[[ 34 153 213  97  45 129 170 159 251  43  96]
 [ 71 134 174 132 104 124 104  70 187  72 112]]
The entry in the top-right corner? 96
The entry just left of the largest entry is 159
The bottom-right entry is 112
The largest entry in the last row -> 187
The top-left entry? 34
The entry just left of 174? 134
The bottom-left entry: 71
The 2nd entry on the diagonal from the top-right corner is 72
